Each row below holds a small network's activations on one input, seen along a few directions.
Each table varies a few parts of the input and shows all the possible inputs, shuffled.
A made-up example of a description, with smaller parts first: one of 4 places along a line, together with either a single point or one of 11 places along a line or (one of 3 separate values, together with one of 5 places around a ring).
Shared parts are said once, and a part with two or three values counts as separate values.

Other details of the inputs shift rows strongly along two fixed directions, in all tables alike. That doesn't count.

Rows:
r1: -5 0 2 -5 -6 11 2 -2 -8 5 -4
r2: -10 8 2 7 17 4 6 -4 -3 3 8
r3: -2 4 -2 9 9 -7 -1 6 4 -3 12
r4: -4 -3 1 -7 -6 9 3 -4 -6 5 -5
r5: 1 6 4 -7 -11 3 6 1 -5 3 -3
r6: 3 -4 0 5 15 -7 -3 1 6 -2 9
r7: -10 6 2 8 15 4 6 -5 -1 2 7
r8: -4 5 8 9 7 -1 6 2 3 1 11
r9: -2 -1 2 -8 -5 8 3 -3 -7 7 -5
r10: 1 -3 -13 -4 -3 0 -2 -3 -1 -4 -9
r11: -10 13 3 7 17 6 6 -3 -5 3 8
r12: -1 -4 5 12 16 -7 -4 1 4 1 10
r13: 4 -5 -2 -7 -6 1 -7 1 -2 -2 -4
r14: -6 5 -4 8 16 -2 -4 0 0 -6 8
r15: -7 1 -12 -2 -10 -2 -2 2 -8 -3 -5
r16: -1 5 7 -4 -8 9 3 -2 -4 3 -8
r17: -7 6 7 10 13 5 5 -3 0 2 7
r18: 3 -3 -10 -6 -8 -6 -2 2 0 -5 -4
r19: -2 1 -9 -6 -9 -1 -3 4 -5 -5 -3
r20: -1 -3 -5 0 -7 -1 -5 -3 -3 -3 -11
r21: -5 8 1 -5 -12 6 6 2 -7 2 -4
r22: -2 -1 -11 -7 -8 -3 -2 4 -4 -5 -3
r23: -11 9 2 3 16 8 5 -1 -9 6 11
r24: 4 -5 -1 -5 -7 2 -6 2 -1 1 -4
r25: 3 -7 -11 -7 -4 1 -2 -1 -2 0 -6
r26: 1 -6 -6 -8 -5 1 -5 1 -4 -2 -5
r27: 15 -9 17 -15 -29 6 -1 0 1 6 -19
r28: -4 4 -2 10 14 -1 -3 1 3 -3 8
r29: -5 7 4 6 10 -3 8 0 0 3 12
r30: 46 -19 47 18 0 -36 -4 7 50 0 11
r31: -6 3 -5 7 17 -4 -3 0 2 -6 8
r32: 4 -4 -5 -4 -7 4 -4 0 -1 3 -5
r33: -2 4 -4 11 14 -1 -2 0 4 0 7
r34: 6 -5 -10 -5 -9 -7 0 2 3 -4 -5
r35: 1 -2 -10 -5 -4 -1 -4 -3 -2 -5 -9
r36: 16 -11 13 -13 -32 -2 3 -2 7 2 -17
Each input here is: one of 3 separate values, together with either a single point or one of 5 places around a ring or one of 6 places along a line.
The inputs of r20 and r12 match in every part but the choice among 3 separate values. If r33 is changed in the same way as r20 into r12, which row does it become? -> r32
Change only the choice among 3 separate values in r27. List by row number the other rows that result. -> r16, r21
Start at r7 and move only the place on the ring of 5, one step at a time. The first step leads to r2. Which rows follow, in order? -> r11, r16, r17
Change only the choice among 3 separate values in r1. List by row number the other rows that result. -> r8, r17

Rows:
r37: -19 5 -7 -11 -38 22 1 -7 -27 4 -31
r38: -21 21 -16 -20 -5 23 20 2 -25 10 3
r39: 21 -10 43 -2 -18 -10 15 1 19 8 3
r40: 5 -1 26 14 -14 -3 0 -4 12 0 -6
r41: 28 0 25 -16 -27 -2 10 0 13 5 -15
r42: 33 -38 38 6 31 0 -23 -19 26 8 -15
r43: -2 -29 -8 -38 -7 43 -14 -17 -27 20 -32
r44: 27 3 27 4 -6 -9 6 -3 30 -4 -7
r45: 9 10 16 5 -4 3 0 0 2 3 -8
r46: 13 12 27 18 26 -12 10 -1 22 -2 13
r47: 27 -22 -2 -25 -51 -7 -20 17 5 -7 -21
r48: -14 18 3 6 22 3 21 -4 -5 2 17
r49: 25 -4 19 -25 -52 11 0 1 -1 10 -31
r50: -34 18 -27 10 48 -2 1 16 -18 -4 49
r51: 6 -1 23 8 -9 -7 9 -7 17 -3 -7
r52: -7 7 2 -12 -35 23 0 2 -22 12 -17
r53: 18 -18 9 12 7 -26 8 7 26 6 21
r54: 25 -5 39 -6 -7 -12 20 2 24 6 7
r55: 16 -11 19 -19 -52 2 5 -9 1 1 -39
r56: 22 -7 43 1 -20 -2 2 9 14 15 4
r57: -21 6 1 -10 -21 20 11 0 -26 12 -1
r58: -24 16 -31 36 59 -18 0 -4 6 -13 35
r59: -25 9 -45 5 17 -2 -2 -4 -18 -7 -1
r60: 22 -11 12 12 15 -35 -11 3 29 -12 7
r61: 24 -13 15 17 8 -29 -21 16 27 -15 12
r62: -19 9 -42 -7 0 4 -16 3 -20 -22 -5
r63: 17 -13 28 -17 -56 6 1 -3 -1 10 -30
r64: 2 18 14 20 19 2 2 2 14 -2 11
r65: 23 -11 20 15 24 -37 -4 6 34 -4 27
r66: -26 7 -42 -9 12 4 9 4 -24 7 18
r67: -13 17 -8 -3 1 9 16 -8 -4 -6 -6
r68: 26 -13 15 20 10 -28 -21 14 36 -20 14
r69: 0 -26 -8 -25 5 38 -18 -21 -23 15 -31
r70: -44 18 -58 -21 12 15 6 8 -43 2 15
r71: -24 0 -54 -12 -15 12 5 -3 -29 0 -13
r72: 23 -19 7 22 8 -33 -3 0 34 -7 2
r73: 27 -40 10 -27 -17 26 -28 -25 4 4 -51
r74: -10 11 -16 28 51 -22 -6 1 17 -18 30
r75: -10 4 4 -9 -21 12 13 -6 -14 5 -12
r76: -11 10 1 1 -18 17 -5 -1 -18 6 -16
r77: -2 5 6 27 52 -27 -6 12 14 -11 49
r78: -29 15 -32 24 54 -12 7 1 -8 0 40
r79: -8 14 0 -13 -13 20 10 7 -19 13 2
r80: -28 7 -46 -25 -18 20 -7 19 -39 -1 4
r81: 12 5 30 14 19 -17 15 -4 23 -4 8
r82: -29 17 -29 23 51 -10 -11 8 -12 -17 31
r83: -12 11 -2 2 -18 18 -5 -2 -13 3 -14
r84: -16 -1 -47 -1 -10 5 -2 -7 -11 -11 -15
What is each input in this table made of? -> one of 4 places along a line, together with either a single point or one of 5 places along a line or one of 6 places around a ring
The inputs of r51 and r55 match in every part but the place on the line of 4. If r68 is changed in the same way as r51 into r55, which row does it become? -> r61
Change only the place on the line of 5 in r84. List by row number the other rows that result. -> r58, r62, r68, r74

Rows:
r85: -32 15 -7 14 31 20 5 -3 -19 7 17
r86: 28 -4 42 13 5 -23 12 1 33 4 10
r87: 12 -10 9 4 -20 -9 -7 0 12 -5 -12
r88: -17 4 -27 -7 4 -1 -6 5 -17 -9 6
r89: -23 19 -15 -2 7 14 7 1 -23 2 2
r90: -2 7 22 23 29 -11 10 3 11 6 24
r91: -1 -6 2 -19 -38 19 1 -7 -15 7 -32
r92: -37 25 -34 13 27 9 -1 -1 -22 -12 13
r93: 8 -5 1 12 9 -13 -4 10 14 -5 12
r94: -20 13 -9 -3 1 17 12 -8 -17 4 -6
r95: 16 -5 26 3 4 -6 7 0 19 6 11
r96: -4 0 8 3 9 8 2 0 -3 9 12
r97: 27 -11 18 -24 -45 2 -3 2 4 3 -26
r98: -10 -9 -25 -1 16 10 -12 -7 -13 1 -7
r99: 6 2 25 8 8 -1 2 -2 9 1 2
r100: 27 -14 31 -3 -20 -7 1 4 17 8 -5
r101: -24 11 -31 -30 -26 34 -2 -2 -40 5 -20
r102: 4 -2 -8 -27 -40 14 8 -2 -14 6 -24
r103: 10 -12 2 5 25 -6 -12 -5 11 -4 1
r104: 4 -9 -11 -13 -15 -12 0 3 0 -5 -3
r105: 5 -2 15 -7 -10 10 -4 -2 -1 2 -11
r106: 25 -9 -1 -19 -46 -7 -11 2 6 -5 -29
r107: -1 8 -1 20 23 -16 4 2 14 -4 21
r108: -10 6 -29 -7 -4 4 3 4 -10 -7 -2
r109: 14 -15 6 8 25 -12 -7 -8 19 -1 4
r110: -6 7 -13 10 21 -7 -5 10 1 -9 16
r111: 7 0 9 13 7 -15 3 -2 17 -8 6
r112: -16 10 -24 6 2 3 -3 2 -12 -1 3
r113: 14 -20 2 -7 -19 -16 -8 6 8 -2 -4
r114: -5 7 18 18 29 -2 9 -5 11 4 21
What is each input in this table made of? -> one of 3 separate values, together with either a single point or one of 4 places along a line or one of 5 places around a ring
The inputs of r114 and r105 match in every part but the choice among 3 separate values. If r86 is changed in the same way as r114 into r105, which row does it become? -> r89
Which other rows agree with r93 in the choice among 3 separate values? List them by row number. -> r85, r87, r90, r91, r96, r98, r100, r112, r113
Change only the choice among 3 separate values in r106. List by row number the other rows that result. -> r107, r112

Rows:
r115: -6 6 -1 12 3 14 -7 19 -8 19 24
r116: -15 0 -15 13 34 -14 0 2 -1 5 27
r117: 31 -9 40 -11 -12 -13 9 5 28 6 7
r118: 32 -22 45 5 18 -10 -8 0 34 2 10
r119: -9 21 -21 -2 -10 7 -3 -5 -7 -10 -14
r120: 28 -19 17 -14 -55 -15 6 1 17 2 -34
r121: -2 9 -4 24 38 -10 -11 -1 11 -12 12
r122: -11 -1 -20 -10 -19 -3 9 3 -6 0 -1
r123: -17 -8 -12 18 36 -1 -6 0 4 -4 19
r124: -1 -9 -15 -16 -8 3 1 -4 -16 9 -3
r125: -2 7 -33 -26 -33 5 1 6 -16 -12 -16
r126: -17 11 -6 12 26 -2 18 2 -4 1 32
r127: -11 -15 -26 -22 -21 26 -6 -9 -24 3 -25
r128: -8 18 -26 -6 -10 3 7 6 -12 -9 -9
r129: -7 5 -4 -5 -16 9 19 -3 -12 5 -11
r130: 2 -2 -37 -28 -24 3 -12 2 -21 -6 -19
r131: 33 -18 42 -11 -16 2 -9 -6 15 6 -26
r132: -4 -2 -22 2 20 2 -12 3 0 -15 4
r133: -11 13 11 26 24 1 10 -12 5 0 15
r134: -10 8 1 -1 36 1 1 1 -7 9 27
r135: -23 1 -17 14 18 5 -6 -7 -11 0 -3
r136: 32 -8 41 -14 -29 -4 11 2 19 7 -18
r137: -11 -4 -9 -1 -2 18 -4 -11 -19 5 -19
r138: -7 19 23 14 24 7 6 -8 6 3 13
r139: -12 7 6 -4 -28 -3 -14 19 -18 -13 1
r140: 26 -7 42 30 5 -31 2 -6 45 -2 8
What is each input in this table made of? -> either one of 2 separate values or (one of 4 places along a line, together with one of 6 places around a ring)
Change only the place on the line of 4 in r127. List by row number the other rows that result. -> r118, r123, r132
List by row number the other inputs of the same sort as r115. -> r139
